A small network was shown many inputs. Here are its activations along a few directions, one row for each input.
Each table varies a few parts of the input and shows all the possible inputs, shuffled.
A made-up example of a description, with smaller parts first: line(6) and (point or ring(11) or (values(2) and ring(8))).
Shared parts are said once, and a part with two or three values counts as separate values.
(in the rows, 100 means zero)

Other details of the inputs vary at random and push rows far along three fixed directions, the same in every table; ignore that.

A family of inputs:
x1: 108  75 105  96 112  99 105 100 119 115  87 118 109  93
x2: 114  84  97  98 116 115 101  88 110 112  88 116 113  84
x3: 122 103 105 105 100  87 102  98 107 102 103 119 112 105
x4:  98  70  81  79 104 112 101  94  75  84  84  79 104  84
x5: 118  85  98  99 121 100 102  77 115 104  94 128 120  94
x6:  87 117  96 125  76 112  94  89 104  95 107  91 115  87
x7: 106 112 113 100  97 100 103  97 100 110  96  98  91 103
x8:  99 119  93 110  71 108  88  98  91  87 108  79 117  93
x9: 117  93 110  96 103  88 106 103 105 105  95 107  99 106
x10:  87  90  89  98  93  97  96 108  96  90 105  98 102 101
x11: 124  93 108  95 111 103 105  96 123 129  89 122 105  98
x12:  72  84  88  87 101  92  99 104  71  66 101  85  83 100
x13:  86 111 102 110 116 100  98  96 100 105 112 103  80 118
x14: 104 106  53  44 122  82 137 133  86  89  72  89 115  72
x15: 115  80 105  87 104  98 107  96 122 114  87 116 111 105
x16: 105  66  98  87 111  93 111  97 107 104  84 109 101  94
x17: 102  90  83  82  93 104  96 104  68  83  95  66  98  99
x18: 107  73  74  75 100 109  95 108  78  91  91  75 104  94
x19: 110 129 110 117  77 116  95  99  92 100 106  82 112  94
x20: 108  74 103  97 111  99 107 100 120 115  87 120 105  89
x21: 101 124 127 107 118  91 102 105  98 108 112 110  70 116
x22: 117  90 101 107 121 108 104  86 120 123  94 126 110  92
x23: 116  91  85  90  99 101  90 101  92  92 101  95 118  93
x24: 108  59  74  67  99  98  96 111  88  85  90  93 117  92
x25:  82 111  99 124  72 111  94 105 107  97 105  98 110  82
x26: 132  94 108  94 114  85 104  98 106 100 101 125 115 107
x27:  66  88  94  79 115  86 105 106  65  81 103  72  54 122
x28: 114 115 108 106 106 105  96 102  94 103 108  99  99 103
x29: 121  92  91  91 107  97  93 103  87  89 106  97 115  96
x30: 104 125  98 115  64 113  88 103  85  84 110  72 123  87
x31:  81 120 105 105 120  85  96  89 100  89 123 109  76 137
x32:  79 118 117 125  63 120  99  99 114 102  95  92 107  79
x33:  69 100 106  99 121  91 104 104  85  96 106  95  53 110
x34: 121  85  93  94 100  97  98 102 116 107  96 120 121  97
x35: 117  88  98  97 121 100 106  84 113 117  94 117 109 110
x36: 100 127 108 120  67 104  93 102 107  96 107  98 115  97
x37:  98 109 113 110  94  99 100 106 122 114 102 112  94 107
x38:  95 124 103 120  66 105  94 102 111  98 107  97 114 100
x39: 122 101 119 100 102  93 106 102 110 108  97 112 106 103
x40:  91 100 109 100  94 102  99 107 115 107 100 104  93 106
x41: 118  82  97  97 110  91 105  90 120 110  94 128 121 105
x42: 108  60  71  77 108  98  98  93  81  84  88  86 122  90
x43: 111  91  86  89 107  93  97  93  97  92 102 100 109 110
x44: 120 100 115 106 102  95 103 106 118 116  98 118 103  99
x45:  87 120 110 106 116  78  96 107  96  88 122 116  70 127
x46:  94 105 101 112 105 107 103  87 102 105 100 101  96 100
x47:  90  60  88  77  98 106 101 111  85  86  82  84  98  78
x48: 114  88 111 101 118 105 106  91 122 128  87 124 107  91
x49:  80 113 103  96 120  92 100  93  89  92 114  95  67 134
x50: 101 108 102 103 107 110  96  94 110 111 104 106  98 109
x51:  95 123 110 110 125  88  98 101  89  99 120 104  64 127
x52: 105  97  96 107 117  95  96  90 115 108 110 121 108 111
x53: 119  86  83  88 101  93  96  98  82  86 101  89 115  99
x54:  71  93  88  90 112  96  99 100  64  77 104  69  72 114
x55:  91  84  72  81  97  98  89 109  73  75 106  73  98 102
x56: 122 103 120 104 104  97 102 107 116 113 100 118 106  99
x57:  74 117 114 116 120  78 102  94 103  91 118 119  73 130
x58:  74  90 100  91 112  93 107 100  78  91  98  84  64 106
x59:  85 117 105 127  71 107  98  96 111  98 105 102 112  88
x60: 111  96 109  99  98  95 106  99 121 113  93 113 103 108
x61:  88 108  94 100  54 120  96 109  85  97  91  57 105  82
x62: 123 106 115 105 106 100 103 100 112 123  96 115  99  95
x63: 102 113 102 102 111  92 100  98  82  94 110  91  80 118
x64: 106  99  98 114 112 102  97  87 118 109 105 124 112  94
x65: 122  67  76  70 108 105  96 106  77  93  87  82 111  89
x66:  88 117 108 109  72 121  95 105 108 112  98  86 100  88
x67: 100  89 108  99 105  93 108  97 118 111  94 113  99 110
x68:  99 130 107 128  65 106  90 111 105  98 113  97 113  89
x69:  98 122 111 112  73 116  94 107 101 110  98  85 100  85
x70: 101  72  70  75  93 108  89 105  82  82  97  77 118  90
x71:  69 101 110  96 123  95 103 102  84  92 104  98  53 108
x72:  80 118 114 126  62 115  99 102 114 106  96  86 111  86
x73:  90 112  96 101 120  80  92 105  78  80 125  96  72 124
x74: 114  75  84  76  95  94  95 119  72  77  98  84 112  89
x75: 111  80  95 100 106  99 100  98 115 106  93 121 123  90
x76:  82 124 109 131  65 120  91 101 115  98 105 104 115  76
x77: 119  90 109  89 110 103 107  88 119 123  87 117 106 103
x78:  90 122 105 117  67 109  94  99 114  98 107  99 115 100
x79: 114  87 112  97 110 109 109  84 116 119  81 119 108  85
x80:  93 112 105 118 109 106  94  87 113 100 110 119 103  96
x81:  76  91 101  97 104  92 101 112  97  95 105  94  76 112
x82:  89 106  99 101  51 113  95 115  87  88  93  60 110  82
x83:  98  78  94  84 108 103 103 104  94 107  90  94  93  96
x84: 118  91 102 106 122 108 102  87 119 123  93 124 114  97
x85: 102 122 111 109  61 117  97 109  85  99  97  67 108  80
x86:  86 175  84 100  76 100 133 123 115 103  87  90 123  71
x87:  95 126 125 109 119  81 106  98  95 106 113 108  59 128
x88:  92  94  89 103 107 100  93  96  96  92 106  98 106  98
x89:  75 118 122 111 124  87 108  91 101 107 108 109  60 125
x90:  76 115 102 108 126  79  99  89  95  88 124 109  70 138
x91: 117  71  96  77 109  92 102 111  99 102  88 103 102  97
x92:  96 122  99 113  78 115  95  96  99 102 103  82 104 102
Description of these inputs: values(2) and (point or (ring(5) and line(9))).
Changing only the values(2) part turns x76 into x12. The same change can be made to x88. Which row results?
Answer: x42
Changing only the values(2) part turns x11 into x61. The same change can be made to x10. Which row results?
Answer: x41
Changing only the values(2) part turns x67 into x81. The same change can be made to x59. Which row results?
Answer: x25
Change only the ring(5) part in x59. List by row number the other rows that result.
Answer: x6, x16, x46, x58
Change only the values(2) part in x18. List by row number the other rows that result.
Answer: x92
Change only the ring(5) part in x36. List by row number the other rows that result.
Answer: x7, x8, x17, x82

A family of inputs:
x93: 123  62  92  94 123 113 110  70 113 119  82 123 125  87
x94: 105  88  91  66 153  59 111  79  82  82 106 110  66 150
x95: 116  79  73  87  97 125 113  99 117 125  70 100 139  56
x96:  74  84  79  82  57 112 104 129  93  91  83  62 105  80
x97: 102  97  82  71  98  80 109 126  89  86  98  88  96 112
x98: 142  83  79  95  92 119 103  80  97 105  86  99 155  73
x99:  88  59  99  95 105  94  84 110  84  86 104  98  82 101
x100: 127  85  84  85  93 110  90  87  98  98  96  85 136 100
x101:  79 119 111 136 117 114  85  84 108 115 126 112  75 117
x102: 124  59 102  95 113 113 105  81 114 109  81 130 127  74
x103: 129  76  94  86  86  94 102  97 100  93  95 103 128 108
x104:  72 122 115 143  75 126  77  98 102  97 115  96  91  85
x105: 153 118 162 113  99 108 113  97 139 164  83 125  89 111
x106: 162  69 139  77 114 100 113 109 103 141  70 110  94  82
x107:  67 141  99 113  76 120  98 110 124 119 105  90  92  98
x108:  86  61 105  83 170  75 100  89  84  82 109 123  53 127
x109: 134 135 149 111  92 124 107  90 121 155  87  96  84 105
x110:  74  88  81  77  91 108 111 104  91  92  81  69  96  96
x111:  96 110 125 130  74 102 105  81 140 121  94 121 107 106
x112: 106  92  81  92 120  97  94  90  71  81 109  80 103 106
x113:  92  51 101  78 151  72  91 101  92  94 116 120  50 153
x114:  62 142 105 130  87 117 111  95 109 107  99  88  91  90
x115: 105 146 105 114  76  96 101 122 129 115 111 110 110 108
x116:  84  60 108  81 139  61 111  94  88  83  98 119  58 120
x117:  63  87  84  80  88  94  99 139  79  81 100  74  75  83
x118:  68 126 109 141  84 126  88  83 104 104 114  83  95  94
x119:  69  76  81  88  92 113  79 100  72  82 105  63  78 113
x120:  82 154 108 116  76 102 101  92 102  99 110  87 104 115
x121: 109  88  80  82 109  97  83  96  77  85 110  84  97 124
x122: 128  60  85 101 118 122  91  79 113 124  85 118 129  82
x123:  76 156 107 119  71  92  95 136  99  90 124  89  87  95
x124: 137  78  98  83  97  86 109 103 105 102  82 118 142  79
x125:  58  89  84  78  91 102 103  99  73  82  90  62  82 107
x126:  68  70  90  95  61 112  85 111  77  74  99  51  95  98
x127:  92 133 128 107 135  55 114  94 113 101 120 139  64 161
x128: 150  65  88  88  92 102  85 103 110 109  99 111 139 104
x129:  93 139 118 133  98 102  87  94  98  86 125 103  97 103
x130:  81  64  95  88  81 101 100 101  86  83  95  81  91 109
x131:  95 117  58  84  81 114  99 124  72  87  98  58 117  71
x132:  73 113 116 137  60 116  78 103 113 104 115  91  90 112
x133:  78  81  79  75  85  99 102 131  97  96  91  80  89  97
x134:  92 132 108 115  86 119 108  94 146 136  94 116 112  94
x135:  63 130 121 130  61 106 106 115 115  99 100  92  95  81
x136:  70 126 129 113 162  71 121  93 118 103 111 149  44 132
x137: 119  63  89  83  98 109 107  72 119 117  71 106 128  89
x138:  83 117  64  82  93 102 106 120  62  76 102  56  97  86
x139:  73 164  97 110  77 103 101 112 101  96 118  78  88 114
x140:  86 101  85  91  92  90  99 102  56  57 102  69  89  90
x141:  81  68 101  67 151  59 124 107 100  91  93 119  52 145
x142:  81 133 112 119 113 106 104 110 128 118 106 130  83  89
x143:  84 162  97 129  74 112 108 101  99  97 106  79 112  88
x144:  94 133 117 138  63 103  75 111  97  89 127  94 104  99
x145:  93  71  96  92 113  97 106  87  90  87  85 104  92  84
x146: 146  73  96  84 100  82 110  86 117 107  83 122 133 106
x147:  92 144 116 116  89  81 113 109 118  99 110 108  92 127
x148: 109  96  90  84 110  90 107 101  78  82  90 100 114  86
x149:  74 163 104 121  85 101 101 121  93  84 119  91  85  91
x150:  82  74  77  92  70 131  75 102  81  92 101  57 105  92
x151: 113 139 123 124  86  89 112 108 130 109 103 125 120  92
x152:  82 100 136 123 149  72  88  96 116 108 136 149  42 146
x153: 111  85  87  91 121  95  82 107  69  76 117  97  92 104
x154: 126  87  83  84  81 113  98  86  95  96  92  87 139  95
x155:  94  85  88  94  82  94  75 125  59  65 122  68  92 100
x156: 122  65  90  94 126 103 114  66 115 120  75 122 120  85
x157: 110 110 128 127  77 108 110  85 156 139  84 138 131  97
x158:  78  77  91  78 159  78 118  84  81  96  94 111  64 122
x159:  95 131 118 128  76  96  87 100 109  93 124  95 100 125
x160: 137 128 124 134  96 111 101  77 133 117 105 145 138  86
x161: 122  83 133  67 161  83 115 108  64 110  89 100  30 117
x162:  90 112 122 136 110 114  82  91 118 112 120 127  85 101
x163: 125  51 108  94  98 103 105  90 119 111  83 127 129  78
x164:  89 151 110 123 116  90 110  84  99 103 114 111  92 117
x165: 150  75  91  96 117 105  87  92 104 104  95 127 137  83
x166:  84  66  97  72 145  83 107  79  89  91 103 110  63 141
x167:  97 127 135 116 144  47 110  87 108  92 128 147  54 147
x168: 102  83  93  94  77  95  85 115  71  68 108  69 113  88
x169: 151  67  92  90  98  97  88  98 115 111  94 121 138 107
x170: 147  69 104  90 101  90 104  94 109 101  93 127 139  87
x171:  84 157 110 126  83 102 107 110 100  87 108  96 101  88
x172:  72 112 129 137  76 107  86 100 113  98 116  99  91  96
x173:  97 104  71  97  70 111  99  92  64  75  92  53 121  75
x174: 142  97  73  69 107 104 106 106 123 123  84 113 141  89
x175:  80  79  94  69 167  72 117 110  90  90  99 127  50 115
x176: 133  81  82  83 108 106  83  92  98 104 106  99 122 112
x177:  91  98  72  96 104 103  82 103  53  71 116  63  90 106
x178: 111 129 105 123 117 117 110  91 153 151  95 143 117  84
x179:  66  79  82  90  75 120  84  97  75  79  99  47  94  99
x180: 132 137 145 122 103 125 110  90 110 153  89  97  83  91
x181:  97 110  72  79  97 100  99 132  74  78 100  79 103  76
x182:  97 101  81  80  74  92 103 136  78  76  98  73 110  75
x183: 120  67  97  83 100 100 113 114 128 121  75 125 128  66
x184:  84 160 100 119  56 114 104 103 109  98 104  73 116  98
x185: 132  84  77  95 116 110  86  92  87 102 107  98 123  96
x186: 115  69  94  91  97 116 109  91 109 110  67 113 138  57
x187:  75  75  97  90  75  99 103 113  81  83  85  78 103  75
Changing only one part turns x137 into x156. The same change can be made to x100. Which row results?
Answer: x112
What is each input in this table made of?
Answer: ring(5) and (point or (values(2) and line(9)))
Change only the line(9) part in x136. List by row number the other rows that result.
Answer: x102, x104, x108, x142, x145, x162, x175, x186
Change only the line(9) part in x113. List by row number the other rows that result.
Answer: x96, x111, x126, x130, x132, x133, x141, x157
Change only the values(2) part in x119. List by row number the other rows that result.
Answer: x121
Change only the ring(5) part in x171. List by row number the other rows that result.
Answer: x143, x147, x151, x184
Change only the values(2) part in x129. List by row number the other rows that result.
Answer: x108

A family of inputs:
x188:  56 102 130 120  71 124  93 104  91 109  97  66  54  98
x189: 113  82  83  99  94 108  91  91 100  94  98 101 130  89
x190: 104  82  69  69  96 101 110 114  83  88  81  80 118  77
x191: 113  83  83  99  95 109  91  90 100  95  98 101 130  89
x192:  85 136 110 115  77 106  91 109  77  89 116  67  80 108
x193: 127 106 111 125  99 105  94  80 142 122 105 143 137  99
x194:  67 125  97 124  77 105  84 100  85  76 124  79  91 108
x195: 104  82  69  69  97 102 110 113  82  88  81  79 119  77
x196:  74 159 122 125 115  82 111 101 119 106 121 125  68 126
x197: 120 116 109 101 132  85 118  92 135 124  96 146 108 107
x198: 113  80  85  99  91 105  91  94 102  93  98 102 130  90
x199: 141 108 124 105 126  89 104  89 124 127 103 138 103 118
x200: 120  60  86  53 144  75 104 106  61  82  97  90  74 123
x201: 111  96  85  86  93 100 111 109 106 102  85  99 124  80
x202:  66 125  97 124  76 104  84 101  86  76 124  80  91 108
x203:  29  91 102  99  78 116 105 117  80  90  88  57  53  83
x204:  73 158 123 125 113  80 111 103 121 105 122 126  68 127
x205: 136  97 101 102  59 121  93 106 105 112  86  85 143  71
x206: 117  49  88  40 178  54 109 105  55  77 102 104  48 146
x207: 136  98 100 102  60 122  94 105 104 112  86  84 143  71
x208:  94  66 128 119 128 108 101  70 142 135  91 147  87 106
Changing only one part turns x189 into x190. The same change can be made to x198. Which row results?
Answer: x201
What is each input in this table made of?
Answer: values(3) and (point or line(6))
Change only the line(6) part in x199. List by row number the other rows that result.
Answer: x192, x200, x205, x206, x207
